A small network was trained on made-up records. Each row is its average activation on records with the value named, seen along a few directions.
Related values have similar rows: they may be neighbours, one step apart, or belong to one group.
In the rows, 500 means zero.
Strong random noise was added to every row along 9 fixed directions; ignore it. To show where, here is one row again and again, with new noise each time:
[592 386 574 420 154 519 566 309 609 592 527 519 402 545 569 441 399 711
 404 595 624 492 382 496 448]
[443 634 508 359 180 553 523 471 477 467 591 527 381 742 490 427 482 577
 384 544 474 551 298 395 564]
[518 469 497 583 480 582 551 418 337 611 321 466 544 516 441 501 445 483
 320 632 589 488 527 594 452]
[381 529 227 569 557 418 568 433 115 565 750 756 512 485 579 416 502 454
 494 445 592 361 456 609 518]
[512 692 267 577 399 430 678 873 449 563 847 732 504 726 726 592 414 668
 448 576 517 495 379 528 287]
[576 347 391 412 390 367 579 743 785 518 746 644 311 558 636 456 517 669
 533 387 582 603 537 601 289]
[508 466 389 423 557 618 465 630 297 368 462 347 492 710 418 318 502 376
 311 380 515 501 386 438 601]
[528 391 547 256 481 494 499 368 420 428 423 525 469 543 625 347 400 472
 414 549 494 588 408 349 410]
[523 378 693 553 594 403 410 405 869 678 417 486 533 257 484 580 546 506
 777 463 488 479 704 628 511]
[581 416 562 577 551 535 457 432 587 486 487 259 500 456 477 384 554 535
 574 326 565 378 413 499 692]
[504 396 416 572 706 526 458 569 388 542 432 448 575 469 429 442 515 365
 477 413 549 441 595 611 534]


Field H:
h4: [395 720 558 476 266 464 601 420 488 331 395 489 228 624 450 563 631 609
 312 610 528 742 464 503 462]
h9: [409 579 474 574 325 640 475 373 391 621 485 576 521 506 346 566 492 479
 498 578 521 347 525 695 688]
h3: [420 398 595 353 396 462 384 233 546 651 499 706 540 392 451 502 436 402
 618 571 470 465 589 520 539]
h10: [457 450 409 531 672 456 569 594 504 337 353 487 293 459 376 549 658 441
 339 407 509 620 673 608 406]
h6: [482 507 581 613 703 462 481 436 486 602 475 472 578 393 508 509 526 462
 640 462 520 407 573 536 545]
h1: [478 366 603 293 511 398 416 372 618 363 507 452 441 343 564 368 524 541
 662 382 428 590 519 303 497]
h2: [465 539 476 396 396 425 533 501 578 457 633 714 427 392 607 581 481 543
 545 524 457 600 507 415 337]
h12: [550 327 492 516 263 447 591 335 506 614 540 633 459 420 566 522 404 640
 417 639 591 489 469 543 431]
h5: [585 430 556 562 523 445 561 356 568 488 439 481 525 356 606 569 472 581
 515 538 529 450 540 511 474]
h13: [473 400 449 360 190 472 530 255 359 506 555 642 351 434 466 431 489 588
 390 624 618 558 443 482 432]
h8: [484 346 364 615 387 473 504 260 427 577 722 548 442 366 491 393 538 570
 536 386 629 334 467 666 579]
h7: [555 488 618 486 363 520 565 261 530 460 351 502 450 515 469 562 535 601
 416 558 508 620 537 463 484]
h11: [602 523 551 363 633 571 499 727 525 308 374 413 482 547 473 506 490 476
 414 616 450 710 501 336 229]
H is arranged as a tree with 4 forks.
Which values are neighbours of h11? Give them in the order they are listed.
> h13
Which values are neighbours of h7? Give them in the order they are listed.
> h5
Which values are neighbours of h8? Give them in the order they are listed.
> h3

Field V:
v6: [468 378 535 607 672 393 492 200 482 600 457 471 452 179 548 410 615 483
 672 413 593 426 576 651 553]
v2: [423 405 609 455 638 510 341 390 494 588 337 412 588 403 389 417 526 257
 576 462 451 477 606 529 649]
v5: [497 750 558 669 130 633 559 520 559 553 543 482 477 679 325 709 477 703
 398 635 550 401 408 533 614]
v11: [479 140 507 392  58 495 566  61 448 688 294 686 207 386 269 412 522 631
 213 689 787 653 717 814 318]
v12: [371 510 363 425 917 540 404 937 430 323 359 391 404 637 243 371 746 119
 399 229 362 713 695 556 501]
v3: [694 187 480 471 785 504 527 517 358 461 179 522 713 382 573 613 273 428
 318 674 581 591 736 465 193]
v1: [613 443 496 882 342 601 673 426 474 765 390 301 486 489 418 517 539 722
 333 566 702 380 482 768 524]
v13: [619 200 504 368 608 596 356 372 468 374 404 309 542 399 447 348 444 394
 484 364 575 447 515 440 561]
v10: [305 471 325 340 556 434 324 732 510 435 646 766 519 522 369 504 516 242
 593 358 365 572 670 553 539]
v4: [589 478 522 582 201 495 665 482 633 676 564 672 442 454 568 653 405 759
 422 735 615 484 507 615 307]
v8: [349 510 358 502 559 508 491 162  46 406 476 685 535 396 433 490 461 309
 329 530 542 418 509 465 580]
v7: [267 885 567 813 415 591 428 537 587 779 475 486 533 634 161 713 718 379
 624 527 376 386 636 822 828]
v9: [513 621 452 179 408 425 492 643 464 411 787 688 582 694 800 415 323 583
 615 559 364 526 273 186 372]
V is arranged as a line.
Which values are neighbours of v13? Give them in the order they are listed.
> v5, v10
Which values are neighbours of v9? Give them in the order they are listed.
> v11, v12
Which values are neighbours of v1? Give them in the order they are listed.
> v2, v7

Field J:
j4: [589 646 547 491 205 572 600 309 438 447 579 480 561 599 639 536 395 732
 465 622 442 426 212 278 568]
j9: [482 530 527 554 710 518 483 497 470 395 272 457 489 413 427 594 567 356
 427 501 517 608 674 582 452]
j12: [532 389 701 210 470 585 269 443 712 418 403 318 572 647 451 347 413 369
 610 414 338 490 385 303 729]
j10: [370 637 368 432 405 543 465 626 306 404 698 547 399 586 420 381 575 506
 549 411 526 473 371 495 622]
j11: [440 590 528 698 695 484 526 447 388 440 331 344 503 443 391 574 614 473
 486 448 497 468 578 526 631]
j13: [575 450 252 565 232 441 685 608 376 673 796 785 424 728 551 492 438 686
 315 558 715 401 420 685 392]
j1: [602 607 649 603 510 558 674 465 535 642 293 444 583 465 712 634 348 641
 383 770 500 473 464 476 292]
j7: [457 668 602 591 560 485 471 674 761 424 562 296 411 461 473 535 673 538
 687 352 379 559 432 416 618]
j5: [453 477 280 687 468 617 480 653 153 679 439 557 699 541 271 551 404 336
 242 590 618 387 590 636 516]
j8: [379 478 440 282 374 457 454 454 390 515 582 897 552 579 514 598 329 374
 434 700 418 574 612 475 352]
j3: [497 677 621 682 450 497 590 541 701 560 347 389 394 459 451 688 613 595
 474 695 463 619 536 615 403]
j2: [453 619 540 406 572 545 408 521 481 416 575 439 548 550 460 440 523 430
 586 414 379 505 411 288 541]
j6: [514 219 347 416 455 443 520 271 273 605 568 671 503 437 609 313 443 464
 430 465 655 483 592 665 413]
J is arranged as a tree with 4 forks.
What is the length, in steps, of the shortest route from j3 to j13?
> 2
Which values are neighbours of j9? Give them in the order they are listed.
> j8
Which values are neighbours of j10? Give them in the order they are listed.
> j7
Which values are neighbours of j1? Give them in the order they are listed.
> j12
